A small network was shown many inputs. Here are its activations along a few directions, one row for each input.
In each table, some parts of the input vary, and every possible input appears once, in random order.
Descriptions start from the smaller parts, as in this example, which fits no table here: one of 6 places along a line, together with either a single point or one of 11 places along a line or (one of 3 separate values, together with one of 8 places around a ring).
Shared parts are said once, and a part with two or three values counts as separate values.

Other details of the inputs shift rows strongly along two fixed directions, in all tables alike. That doesn't count.

Table:
row 1: [-10   1  17 -23  20   0 -18   0 -20   6 -16  41  15  23 -12]
row 2: [  8   9 -14 -26  -3  -5 -10   2  30  31   1 -14 -16 -26  16]
row 3: [ 25  -7 -16  15 -11   0   8   5  15  -4  17 -26 -14 -32  14]
row 4: [ 20   4  -3  -3 -13 -15 -20  -7  26  23  -2 -34 -22 -31  -1]
row 5: [ 23  -1 -24   7 -11   8   4   4  13  -9  12 -24  -8 -31  19]
row 6: [-25 -17  -2  47   6  11  35  15 -61 -69  10  52  17  29  -3]
row 7: [ 39  -5 -15  -5  -1  22  -3  -3   6  -9   3 -18  11 -36  23]
row 8: [ 12  13   4 -22 -12   8 -11 -11  30  23  -6 -40   0 -13  10]
row 9: [-16   8  23  -4   3  -6 -25   3 -28 -12 -16  15   3  23 -16]
row 10: [-18   2  16 -20  10  -6 -10   7 -23   7 -13  31   5  24 -16]
row 11: [ 21 -12 -22   0  -3  -1  24  10  19  14  19 -11 -11 -32  13]
row 12: [-31 -17  -2  47   7  15  50   8 -48 -61  12  44  30  46  -7]
row 13: [ 16   0 -23   7  -9  15  19  -3  26  -2  14 -33   4 -17  14]
row 14: [-29   9  29 -20  12 -36 -32  -4  -3  36 -20  23 -18  27 -35]
row 15: [ 18 -31 -47  36  -3  29  77  22 -25 -43  34  26  19 -26  31]
row 16: [  8   9   1  -3 -10  -5  -6 -10  41  26   4 -40 -14 -12   7]
row 17: [-31  15  36  -6   5 -27 -33 -17   4  26 -23  -1 -12  42 -38]
row 18: [-29  21  43 -28  15  -5 -49 -22   0  18 -30  11  12  43 -20]
Description of these inputs: one of 3 separate values, together with either a single point or one of 5 places along a line.
- Changing only the choice among 3 separate values turns row 1 into row 18. The same change can be made to row 10. Which row results? => row 8
- Which other rows does row 16 become when the choice among 3 separate values takes its other values? List them by row number. => row 3, row 11
- Which other rows agree with row 6 in the choice among 3 separate values? List them by row number. => row 3, row 4, row 5, row 7, row 9

Table:
row 19: [ 80 -35 -45  26   1  59  67   2  -3 -40  34 -31  40 -49  26]
row 20: [-28 -20  -1  12  24  14  28  22 -68 -47   8  64  32  43 -19]
row 21: [-10 -20  15  31  20  26  16  -2 -60 -60  -4  38  51  56 -33]
row 22: [ 12  32  -2 -58  -4  -6 -51  -5  62  59 -14 -31 -34 -51  40]
row 23: [  9  16   5 -16 -24 -38 -31 -11  72  63   8 -58 -56 -37  11]
row 24: [-24 -17   6  10  10  15  36  28 -71 -47  -2  65  31  45 -16]
row 25: [-22   5   8  32  -2   9   8  -6 -35 -52  -1  15  20  34  -5]
row 26: [ 81 -35 -72  -1 -15  36  69  13  18   7  41 -16  13 -93  43]
row 27: [  3  26   2 -14 -23 -16 -20 -28  76  58  -8 -83 -35 -20   4]
row 28: [ 76 -18 -57  25 -30  58  47  -5  29 -39  33 -68  28 -65  46]
row 29: [-62  35  64 -67  25 -55 -89 -13  -1  61 -55  53 -23  46 -28]
row 30: [-21 -30   1  56  11 -27  31  24 -64 -38  10  39  -6  44 -69]
row 31: [-65  41  59 -59  25 -49 -97  -9   1  58 -52  52 -28  53 -19]
row 32: [  0  24   3 -10 -22 -30 -25 -15  82  61   3 -67 -40 -28  14]
row 33: [-30  -4  13  34   2   4  12   4 -38 -43  -2  28   6  22   5]
- What do these inputs look like to the network? => either one of 4 places along a line or one of 5 places along a line or one of 6 places along a line
- Which other rows belong to the same alternative as row 30? List them by row number. => row 23, row 27, row 32
